Each row below holds a small network's activations on one input, seen along a few directions.
Each table varies a few parts of the input and shows all the possible inputs, shuffled.
Descriptions start from the smaller parts, as in this example, which fits no table here: line(6) and (point or ring(9) or (values(3) and ring(8))).
Shared parts are said once, and a part with two or three values counts as separate values.

Other details of the inputs shift rows strongly along two fixed directions, in all tables alike. That doesn't count.

Rows:
row 1: 11  53  -23  -8  25  7  -44  -21  2  -54  -8  -8
row 2: 19  -3  0  16  -2  2  22  -17  -12  25  3  9
row 3: -55  -40  13  -9  -11  -10  -1  45  7  9  9  23
row 4: 19  -1  -2  21  -2  0  21  -16  -10  21  2  4
row 5: -46  -43  20  -3  -4  -6  6  48  9  0  -10  13
row 6: -52  12  -7  -25  36  9  -54  43  41  -56  -35  11
row 7: 19  0  -6  21  -3  2  20  -15  -11  20  0  3
row 8: 21  -7  3  26  -6  2  24  -18  -14  9  -3  6
row 9: 10  48  -16  -6  25  8  -46  -26  0  -58  -8  -6
row 10: -41  -47  7  -6  -2  -4  -2  45  22  9  1  6
row 11: 19  -2  -4  17  -3  4  21  -15  -14  24  1  8
row 12: -50  -43  16  1  -16  -10  1  43  4  -7  4  19
row 13: -38  -49  8  -4  -4  -6  2  46  22  2  -2  7
row 14: 17  0  6  0  3  -4  19  -10  -23  25  7  -8
row 15: -46  -11  19  -19  -37  7  0  35  53  15  -9  32
row 16: 22  -3  -4  24  -8  -1  26  -12  -12  14  -3  4
row 17: 15  -1  4  11  -12  -15  18  -13  -24  8  18  -4
row 18: -64  34  2  -54  -8  12  -59  26  66  -48  -13  23
row 19: 21  -6  -1  26  -8  4  23  -16  -15  8  -4  4
row 20: 22  -4  -1  24  -6  -3  27  -14  -11  15  -2  5
row 21: 26  -7  -2  6  2  -4  12  -16  -11  18  14  -17
row 22: 20  41  -23  -17  40  16  -48  -24  16  -38  -9  -15
row 23: 11  3  -1  8  -10  -10  12  -13  -25  13  20  -7
row 24: 17  1  2  0  1  -2  19  -8  -25  23  6  -10
row 25: 16  48  -18  -9  33  16  -39  -17  0  -51  -24  -14
row 26: 17  3  4  4  2  -6  18  -9  -21  21  6  -13
row 27: 20  41  -26  -16  38  18  -47  -22  14  -39  -10  -16
row 28: 28  -11  0  9  -2  -6  18  -14  -11  12  11  -16
row 29: -47  -40  13  -6  -4  -8  8  55  11  5  -11  12
row 30: 28  -12  -1  12  -4  0  15  -16  -16  5  9  -17
row 31: 10  74  -7  -40  2  16  -43  -30  30  -27  -17  -11
row 32: 28  -13  2  12  -3  -2  15  -17  -14  6  10  -16
row 33: 11  0  5  4  -8  -10  13  -16  -26  18  22  -1
row 34: 17  4  0  4  1  -4  18  -7  -23  19  5  -14
row 35: -55  -39  15  -4  -10  -14  -2  44  10  7  9  19
row 36: 29  20  8  -20  -32  1  5  -31  12  27  13  -13
Each input here is: values(4) and (point or (values(2) and line(4))).
Question: Changing only the values(4) part turns row 29 into row 13. The same change can be made to row 5. Which row results?
Answer: row 32
Question: A walk changes only the line(4) part. It starts at row 24 and steps to row 34. List the rest of the walk in order.
Answer: row 29, row 25
Question: Which other rows does row 32 become when the values(2) part takes its other values? List them by row number.
Answer: row 30

Rows:
row 37: 5  8  17  -17  -45  -6  21  -12  8  36  18  2
row 38: -53  27  -19  -29  49  19  -82  34  49  -79  -36  13
row 39: 5  -23  8  13  -9  -8  26  3  -18  24  9  0
row 40: -54  -6  17  -36  -29  2  -16  35  50  5  -3  21
row 41: 32  34  -18  10  20  11  -13  -32  -7  -21  -9  -7
row 42: 8  -24  6  18  -9  -5  28  1  -13  24  5  4
row 43: 31  34  -17  8  20  12  -14  -31  -7  -20  -9  -8
row 44: -10  -11  1  -1  7  -3  -5  11  -3  -6  2  -3
row 45: -22  -28  6  5  -2  -5  8  25  2  8  -1  8
row 46: 20  24  -13  1  19  3  -16  -20  -12  -22  0  -14
row 47: -21  -29  8  6  -3  -3  10  24  4  7  -4  10
row 48: 9  -23  4  18  -10  -4  28  1  -13  24  5  3
row 49: 6  -23  6  11  -9  -9  26  4  -19  22  11  -4
row 50: 58  74  -31  3  38  18  -35  -59  -9  -44  -14  -22
row 51: 27  13  -7  13  6  2  7  -22  -16  -2  0  -8
row 52: 4  -23  7  15  -9  -9  27  3  -19  22  9  1
row 53: -50  -30  5  -4  8  2  -15  47  28  -14  -17  19
row 54: 5  -25  7  9  -9  -11  23  5  -20  21  14  -7
row 55: 17  -3  -1  6  3  -6  9  -11  -20  5  10  -12
row 56: -77  -30  3  -16  20  4  -40  65  45  -33  -24  27
row 57: 28  72  -8  -31  -9  13  -29  -46  19  -14  0  -11
row 58: 5  -24  8  11  -8  -10  26  4  -19  22  12  -3
row 59: 21  39  5  -23  -28  3  0  -33  11  15  11  -6
row 60: 4  -24  7  12  -9  -10  26  4  -21  20  12  -2
Question: What do these inputs look like to the network?
Answer: values(4) and (point or line(5))
Question: Changing only the values(4) part turns row 39 into row 45. The same change can be made to row 43. Which row results?
Answer: row 48
Question: Which other rows does row 60 become when the line(5) part takes its other values? List them by row number.
Answer: row 41, row 46, row 51, row 52
Question: Which other rows does row 49 become when the values(4) part takes its other values? List them by row number.
Answer: row 38, row 58, row 60
Question: Which other rows does row 37 become when the values(4) part takes its other values? List them by row number.
Answer: row 40, row 57, row 59

Rows:
row 61: 29  17  -8  6  6  -5  4  -25  -26  -2  12  -16
row 62: -20  -48  17  7  -19  -16  28  27  -13  23  15  2
row 63: -43  6  -8  -10  23  14  -45  29  42  -48  -29  17
row 64: -52  -73  24  14  -30  -14  39  56  9  39  4  30
row 65: 21  15  -4  5  7  -4  2  -17  -25  -1  6  -13
row 66: -25  -41  14  3  -11  -12  15  28  -6  16  11  8
row 67: 33  9  -4  5  1  2  10  -26  -13  13  7  -13
row 68: 18  10  -6  12  2  5  4  -18  -5  -1  -3  2
row 69: -16  43  -8  -31  6  14  -47  -3  35  -35  -13  4
row 70: 35  21  -6  4  7  3  9  -25  -16  8  2  -14
row 71: 36  8  -4  9  -2  -1  19  -29  -19  21  10  -16
row 72: 23  17  -6  12  4  4  8  -19  -13  2  -5  1
row 73: 2  -9  1  -1  0  1  3  2  4  4  -1  -6
row 74: -43  25  -2  -36  5  9  -50  21  48  -37  -17  15
Question: What do these inputs look like to the network?
Answer: values(2) or (values(3) and line(4))
Question: Which other rows does row 72 become when the values(3) part takes its other values? List them by row number.
Answer: row 65, row 70
Question: List by row number the other inputs of the same sort as row 69.
Answer: row 74
